Each row below holds a small network's activations on one record, seen along a few directions.
Each row is followed by the record's values for the fields ZOVUV, GEPOT, BAMO, SAV, SIZED, FODO.
Not every record has every field; a missing one is written missing.
Other fields move the rows too, some of them a lot.
Strong random noise was added to every row along 24 fixed directions; ignore it. To show where, here is one row again and again, with new noise each time:
[ 370 -134   87   92  103   90 -458 -288   61  -33  115 -118  -55  234
 -503  279  408 -232  -84  247 -358 -125   50 -507 -106  -94 -196 -133
 -198  207 -149   87 -234  295 -212 -325  -52]
[ -61  -24 -259  521 -366  289   32   66   70 -334  152  -16  -15  -71
  424    9  256  102   29 -334  -82 -215  -29  151   99  116  -40 -383
 -167  453  260 -104   93 -210 -224 -237  278]
[   8   75  384   99   25   14  313  311  -56 -184 -138 -326 -131 -413
  381  -59  -45  225  629  275   37  105   33  -87   45 -307  -86 -129
 -157   98 -383  288  128 -323  785   24   29]
[ 225   50   -8  137 -333  -74 -241 -439 -176   23   49  -81 -127   68
   -3  185  -69   35 -276   18 -146    0  128  -72   53  148  -76  351
 -278 -349 -155  464  207 -184  258  552    0]
[ 217  148 -339 -231 -493   55  121  -64  209 -241 -452  -16  -13 -201
  280  135   63 -506   42   31  210 -124   26 -530  350 -109   34  367
   73 -332  -90 -108   40 -383  -28 -170  107]
[ 317  144  214  153   12  197 -298  -62  727   24  118  213 -259  -27
 -381 -468  186  -52 -124 -223 -325 -247  149  -53  -45  702  -48   -7
  494 -641   65    3 -132  112  -99    4  238]
[  62  177 -258  200 -131  111  260  728   46  220 -287  289  242  -10
 -590    6 -147  -69  -33   22  385 -118 -323  -15 -174 -461 -157  173
 -239  281  276  -52  -50  196  -84 -351  -43]
[-107   68  -30 -317  348   42  213  244    5  108   21 -161  -89 -271
   35 -249 -120  106   34 -369 -169   43 -226    3  -31   95   -7  194
  195 -238  103   47 -469 -179  312  204   23]
[-203   34  270  161  -39  138  194 -343 -666   -4  487  362  573 -537
   88 -176  130 -339 -132  -80  265  -90 -224   96  -92   40  -51  -70
 -305   87 -398  122  142 -238 -270 -207   69]
[ 151  148  323  152   44  -35  156   86  273  -14  -97  250   28  167
 -203  -61  145 -102   68  357 -631   87   -4  155   41  322  213 -147
  311   32 -166 -331 -323   56 -175  -83  -14]
[-400 -269 -180  316  164  190    8  359 -137  224  139  271  241  164
 -244 -335 -505   86  210 -168  220  -64 -317  387 -169 -471 -215  508
 -188  208  164  135  -78 -145 -179   27  -77]
[ 224  234  230  194 -339  259  -12  580 -334 -387  -69  453  101 -101
 -498  -59  190 -295   96  178  236  108 -112  761 -184 -164  255 -130
  352  -65  123 -210  519 -254  348   81  -95]
[ 261   70  234 -468  709  115  115  221   -3 -129 -629  222  126 -658
 -597  159  289 -542    0   99  176    1 -266 -527  137 -544 -159 -272
  426  270 -148  123  151  477  129 -170 -169]
[-125  266   87  346  -66   64 -343 -248   22 -112 -255  144 -292 -271
   57  -70   70  280   62  281 -157 -336  414  469  -37   35  185 -113
 -298  186  288 -221 -100  163 -345 -104   55]
[-484  -62  -29 -109 -168   47 -431   94 -273 -201 -101  505  123 -117
   45 -810  483  -82 -362  153 -323 -460  248   49 -279   94 -174   28
  142  415  -88 -382 -280 -404 -198   21 -225]
[ 394   12  271 -145   79 -256   23 -322   22    0 -100 -332  189  326
 -309    1 -249 -218  -50  -47 -211 -331 -515  292  195 -125  -29  519
  -40 -266  -91   46 -601 -115 -390  395 -349]
[ 340 -129  -72 -174  388 -484 -124  -47  170  409  -13  -87   22  261
 -538   73   78  426 -372   78 -179   74  -14   36  103  -61  -53   93
  141 -287  341  113   11  388  224  367 -130]
[ -49 -445  -49  -58  397   73 -253  200  -61  301  392  227   64 -178
 -140 -574  131 -201  -43 -198 -377  140   49  355 -209  245  338  396
   58 -128  815 -179 -143 -143 -438   40 -201]
[ -42   54  -39  367  195  371   20 -291   -8 -139 -139  146 -169 -632
  285 -418 -191 -159 -277 -362 -440 -142  -61 -142  260  108 -295  -40
 -287  259 -251  268   17  -45  -70  343  641]
[ -58   37  124  255 -272  196 -259 -234  258 -151  321  379  129  610
 -392  185  208  255  177  169    6 -393   83 -213 -113   -3 -254  203
   38 -370    5  316 -251 -150  165  200 -169]
[ 391  379    3 -190  -57 -249  175  -21  206  -87  211 -817 -439 -712
  264  194  126  197  145 -213  -34   -4  -99 -327   78  315   61 -179
 -198 -239  141  560  -14 -127  -23   87 -323]
[ -55   36  352 -127   75   45 -436 -326   46   99  222 -180 -240  193
 -392 -272   41  211  -52 -175  137 -298  289 -149 -317  -13 -272  159
 -138 -233 -302   64  -35  184  610 -159  611]
[-158   66 -288 -542  339  122   -9  600   43  288 -581  -88 -373   96
  164  449 -119  185  174  104  325  124  289 -344  372   -8   72  469
 -109 -132  351  -19 -100  160   -6  229 -229]
[ 472  195  134  -84    3 -214   75   96  381 -346 -190 -156  -65  141
   73 -523   -7   43 -222  218  -29 -670  246 -257   90 -233 -255   43
 -508 -349   82   -1 -373  194   67  149  188]
[ 375  220   14 -116  143 -215  -11  410  335 -614 -215  295   72  163
 -376 -287   24 -267 -133  240  283 -356   69  153    0 -447 -105   99
  245 -528  109   97  309  255 -148   -2 -374]
[ 212 -112  425 -142  -48  -28 -330 -673   49  167 -294 -642 -269 -104
  231    0 -105  -60   63 -154 -103 -299  165 -109 -150  226   25  -20
 -105  -65 -291   35 -473  119  168  -56   95]

[  86  146   94 -359  -38 -336  139 -178  -16   20 -395 -619  -73 -263
 -189  368  -17  119  293 -151  343   12 -401    5  225 -562    4  154
  147  239  -71   13  177 -127  458  -77   37]
(ZOVUV lan; GEPOT vavun; BAMO missing; SAV tupo; SIZED zotuk; FODO zedo)
[-175  395  -98 -146  350  174 -392  221 -355 -357  109   89 -289 -140
 -401 -131  112  337    0  165   53 -232 -140  585  281 -237 -183  -37
  -42   86  101 -212 -108 -131 -295  386  -72]
(ZOVUV lan; GEPOT missing; BAMO missing; SAV banom; SIZED missing; FODO missing)
[ 129  -69 -487  436  197   86 -233 -414  -87 -268 -224  137   16 -225
    2  164  -15 -279 -291 -155 -377   81    9  113  -11 -401  -19  122
  -87 -156   10  -17  -18  223  -81 -412  298]
(ZOVUV vig; GEPOT missing; BAMO nolur; SAV tupo; SIZED vabiz; FODO sur)
[ -27  121  290  383 -158  294 -530 -105  148 -216 -127  -79  -90 -274
  -64  300  760  192  391   22 -212 -394  -25 -155 -280  269 -170 -217
  123  160  -18  344 -295 -181  -79 -369 -815]
(ZOVUV lan; GEPOT missing; BAMO missing; SAV tupo; SIZED vabiz; FODO sur)
[ 116  168 -201  207   59  227 -337   85   29  -94 -711 -126 -393  173
 -111  350 -284 -208 -188  -31 -320   64 -123  197  214   88 -147   86
  162  230 -470  -16 -106  225 -385   89 -155]
(ZOVUV vig; GEPOT missing; BAMO neb; SAV banom; SIZED missing; FODO missing)
[ 442 -298  417  526 -202   84    6  235  255  113 -350  252  224  -95
    6  -49  147  -84  497  833 -153   -5  197 -379  -69 -218  -73  -49
 -182  -44  -54  418   81 -114  350  127 -567]
(ZOVUV vig; GEPOT missing; BAMO neb; SAV tupo; SIZED vabiz; FODO missing)
[ 135 -288 -175  107   91   87 -332   33  292 -352 -604  435  108  140
  -59 -507 -161 -396 -252   55  168 -469  290 -144 -181 -660 -219  287
  -80 -173  320   92  122  299   30   29  -78]
(ZOVUV lan; GEPOT vavun; BAMO missing; SAV tupo; SIZED vabiz; FODO missing)
[-226 -298  505   80 -168 -414  365  245   23  120 -200   39  442 -252
  582 -331  417  138   83  -75  122 -191  158  206 -452  157  274 -243
  -18  525  523   40  233   51   34 -284 -621]
(ZOVUV lan; GEPOT fuz; BAMO missing; SAV banom; SIZED missing; FODO missing)
[ 353 -236    2  125  253  188  137  557  293  -74  521  425  123  -80
  249 -469  363  -64  119  497   20  267  281 -268  632  413  -93 -426
  209 -482  -68 -182  516 -154 -251  138  261]
(ZOVUV vig; GEPOT missing; BAMO nolur; SAV tupo; SIZED vabiz; FODO sur)
[-196  280  356  106  254 -533  760 -120  437 -137 -297  -39  197  299
  491  331  -63  285  209  118 -365    1   35  180  173   38  297  -59
  -26  158 -129 -198 -156  396 -158 -459    0]
(ZOVUV lan; GEPOT missing; BAMO missing; SAV banom; SIZED missing; FODO sur)
[ 569 -533  116  134  318  -24  140 -320  -19 -102  101 -135  207  132
  118 -108  -88 -206 -390 -218 -234   44 -158  -59  110 -221  -79 -508
 -146  132  310  245   56  363  187  631  239]
(ZOVUV lan; GEPOT fuz; BAMO missing; SAV tupo; SIZED vabiz; FODO missing)
[  79  354 -361  115 -502  -51  158  321  297 -151 -148 -117 -274  401
 -111  340 -221  100  114  122 -191   36 -119  113  129   56  137  122
   75   67   61 -120 -174 -212 -211  115 -146]
(ZOVUV vig; GEPOT missing; BAMO neb; SAV banom; SIZED missing; FODO sur)
[-214  -48 -203   22 -141  170  397  264   52  -31  -97   11 -227 -157
  226 -157 -734 -221  198 -118  -64  260 -122   65 -129 -199  247  -29
 -102  520  285  145   48 -121 -115  452    3]
(ZOVUV lan; GEPOT vavun; BAMO missing; SAV tupo; SIZED vabiz; FODO zedo)
[ -65 -102  -66  -69   73   27 -122  641   78  -82   55 -345 -315  797
  -93   91  140  177  -19 -133 -490  177  -55   50  -41  179 -114   20
  177  440 -145 -216 -167  -35  144   28   27]
(ZOVUV vig; GEPOT missing; BAMO neb; SAV tupo; SIZED vabiz; FODO missing)
[  35  236 -205 -494  476 -172  -99 -302 -133  -29 -352 -215 -185 -359
  -63   -9   72  -26 -157  -17 -276  -60 -158  418  511 -116  277  109
  182  -58  271 -737 -566   20 -467   33  234]
(ZOVUV lan; GEPOT fuz; BAMO missing; SAV banom; SIZED missing; FODO missing)
[  66  -64  579  678  -23  134  241   39  301 -315    7  219  329  446
  123  -67   -6 -137  652  463 -499  -31 -230  228  206 -114  -96  239
  -49  -20 -552  -49 -184 -289  -88 -270  -18]
(ZOVUV lan; GEPOT vavun; BAMO missing; SAV tupo; SIZED vabiz; FODO missing)
[ 325  144  521  397 -264   70  383  171  181  -92 -244 -273  189   22
  184  532  228  401  594   74  193 -234 -269  109  238    6  -31 -200
  -36   -6   11  340  -49 -178  476  162 -333]
(ZOVUV vig; GEPOT missing; BAMO neb; SAV tupo; SIZED vabiz; FODO zedo)
[  41    7  236    3  589  -63  209  143  155  197 -381  382  118 -101
 -311 -222 -240  156   52  264  -64  -12  -29  266  320 -319   21   67
   46  -35  169 -144  -49  321   69  378  176]
(ZOVUV lan; GEPOT fuz; BAMO missing; SAV banom; SIZED missing; FODO sur)
[  15   97  176 -149  736  -16 -222 -320   16 -528  -18 -218 -397 -491
  133  -16  568   -5 -191 -483 -583   -4   50  165  379  113   16 -146
  243  172  161   34  332  180  -56  151  381]
(ZOVUV vig; GEPOT missing; BAMO nolur; SAV tupo; SIZED vabiz; FODO missing)
[  86 -190  485  261 -411 -143 -105 -398   40  302 -558   73  401  -88
  167   55  112  -95  172   50  357 -411   30   84 -111  -60   82  545
 -286 -110  206  242  113 -124   35  -29 -519]
(ZOVUV lan; GEPOT missing; BAMO missing; SAV tupo; SIZED vabiz; FODO missing)
[-255  230  795 -181  -34 -326  481 -396 -109  328 -114  287   34 -124
   -2  266  -52  182  292  742 -404  309  326  -70  -32  238  502 -158
  -28  409 -252    0   47   63  302  420  -66]
(ZOVUV vig; GEPOT missing; BAMO neb; SAV banom; SIZED missing; FODO zedo)
[  40  -88 -377  149 -419  202 -183 -317 -509 -378  581  178  193  330
   88   41   47 -371  -45  266   93  -85  146 -140   85 -477  -60  562
 -797 -336   16 -102  -61 -494 -136  -70  439]
(ZOVUV vig; GEPOT missing; BAMO nolur; SAV banom; SIZED missing; FODO missing)
[  33    0  464   33 -248  107   19 -209   37  -63 -291   86  -25  140
 -132  -53 -165   78  341  207  118 -242  258  159 -285 -324  155   29
  -31  -98   47  -98 -217  -19  805  181  310]
(ZOVUV vig; GEPOT missing; BAMO nolur; SAV banom; SIZED missing; FODO sur)
[  -8 -287   79  -75  246  -20    7 -561 -474 -224  223   -9  197 -610
  408 -198  193 -278 -137   25 -135    0  113   11  -65 -207  171 -603
 -135  382   42 -101   33   25  -91  -99  142]
(ZOVUV vig; GEPOT missing; BAMO neb; SAV banom; SIZED missing; FODO missing)
[ 333   72   52  404 -168   93   29  157  -14   58   42  -97  -86 -214
 -274  -79 -361 -159  -16 -118  150  168  -65  631 -535   51  269 -400
   81  -87  155  -61   76  376  -32 -384   56]
(ZOVUV vig; GEPOT missing; BAMO nolur; SAV banom; SIZED missing; FODO zedo)
[ 117 -238 -192 -293 -169  -57 -340   72 -238 -210 -143  -59  -37  504
   98 -428  135   -7 -388   60   -4 -184  238  187  137 -236 -108   97
  -84  -31  106 -595  -26 -180  406  239  491]
(ZOVUV lan; GEPOT vavun; BAMO missing; SAV banom; SIZED missing; FODO missing)
[-179 -320 -370  -59   98   40  283  612 -201  313 -119 -286   69  462
  352  -94 -478  115  -46 -268  341  132 -208  293  318 -255  -28  175
 -412  545  242 -474    1   24 -237   21  392]
(ZOVUV lan; GEPOT vavun; BAMO missing; SAV tupo; SIZED vabiz; FODO zedo)
[-117  166 -329  137  105  395  -17  365 -322   12 -252  398  -58 -461
    5  -79 -227   11  -60  327  105   90   33 -138   41 -227 -187 -229
 -235   73 -140  104 -178  -47   53  263 -124]
(ZOVUV lan; GEPOT vavun; BAMO missing; SAV banom; SIZED missing; FODO sur)
[ -46   87   44    9  249   38  355  480  299   34  -50  -95 -204   46
  244 -158 -269  160   -7 -125 -182   40   50 -314 -179  156 -123  -49
 -215  -12   93  375 -303  257   97  247 -118]
(ZOVUV lan; GEPOT fuz; BAMO missing; SAV tupo; SIZED vabiz; FODO missing)
[  86  -33 -636  250 -126 -155  180  -16  284  310  264 -182  -45  233
  112  183 -211  292 -221 -114 -374  461 -148 -367  250  333 -236 -157
  259 -233 -583   31  -50  -92  167 -190  379]
(ZOVUV vig; GEPOT missing; BAMO neb; SAV banom; SIZED missing; FODO sur)
[ 293  310   80  658 -182  202  344 -220 -174 -351  -15  -35  117 -237
   93  215   35   92   41   13 -398  -83 -266  517  145 -141  108 -531
 -276  229 -112 -292 -358  -38  162 -125  580]
(ZOVUV vig; GEPOT missing; BAMO nolur; SAV tupo; SIZED zotuk; FODO sur)

Which values does each new row have?
[ 365  279  218  470 -146 -135 -256   91 -239  372  -72 -355  -27 -152
 -236  383  207  621  201  533    8  -30   78  247 -246   46  -70  -31
 -464 -430 -219  183 -405   47  454 -308 -432]
(ZOVUV vig; GEPOT missing; BAMO neb; SAV tupo; SIZED zotuk; FODO missing)
[ 310  -26  -37  195  206 -146   90  262  -50  577 -144 -213   81 -242
 -267  127 -160 -171 -205  -56  -48  422 -288  -72  -30  113  -40  162
 -228   33 -219  140  161  322 -192 -389  -82]
(ZOVUV lan; GEPOT vavun; BAMO missing; SAV tupo; SIZED zotuk; FODO missing)
[ 110  258 -143 -393   78 -696  138 -313  -80   85  340 -439  -67 -203
 -104  312  114  228 -115   27   15  316 -126  -56  167 -123  191  319
 -117 -350  138  220  370 -110   61   70 -180]
(ZOVUV lan; GEPOT vavun; BAMO missing; SAV tupo; SIZED vabiz; FODO missing)
[-112  158 -249   87  243  -44  292 -314   34  175    6  126   75 -493
   86  -76 -207  -83 -192  -99 -228  162 -100 -257   37 -109   40   -8
 -285   36   20  -13 -191  183 -146 -249  394]
(ZOVUV lan; GEPOT vavun; BAMO missing; SAV tupo; SIZED vabiz; FODO missing)
[ 146 -118  -69  105   -4   15  110  554  -68   42  483 -149  -75  559
 -273  500  -78  245   28   31   10  426 -118   22 -320  140   25 -567
  117  256  101  403  161  262   93  269 -523]
(ZOVUV lan; GEPOT fuz; BAMO missing; SAV banom; SIZED missing; FODO sur)
[ -17  460  181 -380  -72  -17  297  -77 -293  154  149 -207 -111 -664
  177 -426 -282   95   74   17  282  -26 -167  400  272  274  212 -142
  -88 -266 -190 -420 -263 -403  -11  274  380]
(ZOVUV lan; GEPOT missing; BAMO missing; SAV banom; SIZED missing; FODO sur)
[ 363 -108 -294 -122  130 -102  133  388   26  161  157  -49  -15   -2
  -72    1  -24 -205   -9  367  -63  586   49 -418  230  -91  -19   65
  -16 -367 -283  -90  332  -46  260 -220  249]
(ZOVUV lan; GEPOT missing; BAMO missing; SAV tupo; SIZED vabiz; FODO sur)
[ -23   89 -340  346 -149  156  361  227 -420  -46  438  -21  390   92
 -303  276 -158  406  154   34  164 -148 -710  327  -36 -601 -170 -309
 -479  454  434   70 -650 -243 -122  269 -236]
(ZOVUV lan; GEPOT fuz; BAMO missing; SAV banom; SIZED missing; FODO zedo)
[ 111  161  337 -145 -163 -255  184   37  153 -518  412 -416   97  466
  106 -122  237  290  135 -100  266 -561 -141  -38  193 -154 -345  -74
 -222   21 -178  130   68 -183  121   85   89]
(ZOVUV vig; GEPOT missing; BAMO neb; SAV banom; SIZED missing; FODO missing)
[ 321 -357   56   49   99 -427  153 -205  -89   65  686 -309  344   25
 -137 -168  -15 -143  118  138   47  136 -239  -53  -10 -425  -37  194
 -369  -99   97  217  253  -82 -175 -208    6]
(ZOVUV vig; GEPOT missing; BAMO nolur; SAV banom; SIZED missing; FODO missing)
[-377 -100  -97  146  -50 -408 -172 -285 -228   59 -469    0   29  161
  260  -48  304  326  -45  409 -683  139  335  312  -93 -327  148  237
  -32  299 -184 -667 -310 -167  497 -461  276]
(ZOVUV vig; GEPOT missing; BAMO nolur; SAV banom; SIZED missing; FODO missing)
[-384 -313  -65 -208  102   30 -438  -78    5   28  210  189 -190   26
 -108 -431 -221 -128  302  421  -62   42  443 -210 -523 -277   77  214
   48   30   96   76 -104  -81  -72  -79 -351]
(ZOVUV vig; GEPOT missing; BAMO neb; SAV tupo; SIZED vabiz; FODO zedo)
[-430  132   30 -460 -311  -88 -156  242 -121  101 -233  125 -275  658
 -342  279  182   45 -122  -75 -227  139  249  -76 -255    4  250  805
  -59  332  377 -174  112 -172  463  289   71]
(ZOVUV lan; GEPOT vavun; BAMO missing; SAV tupo; SIZED zotuk; FODO missing)
[-163 -342  399 -345  695 -333 -139   88 -272   67  553 -163  338  412
   90  -45  397  190   32  229  286 -105   33  -35  242   19 -225  -85
 -136  103 -258    8  143  193 -585  -87 -493]
(ZOVUV lan; GEPOT fuz; BAMO missing; SAV tupo; SIZED vabiz; FODO missing)
[-180  -87  380   87  -80 -274   43   28   70 -142  -31  -51  106 -143
  248  -20  -32  -63  157    0  261    2  135  222 -620  128  157 -419
  430  131 -207  403  395  219  -74 -327 -873]
(ZOVUV vig; GEPOT missing; BAMO neb; SAV tupo; SIZED zotuk; FODO missing)
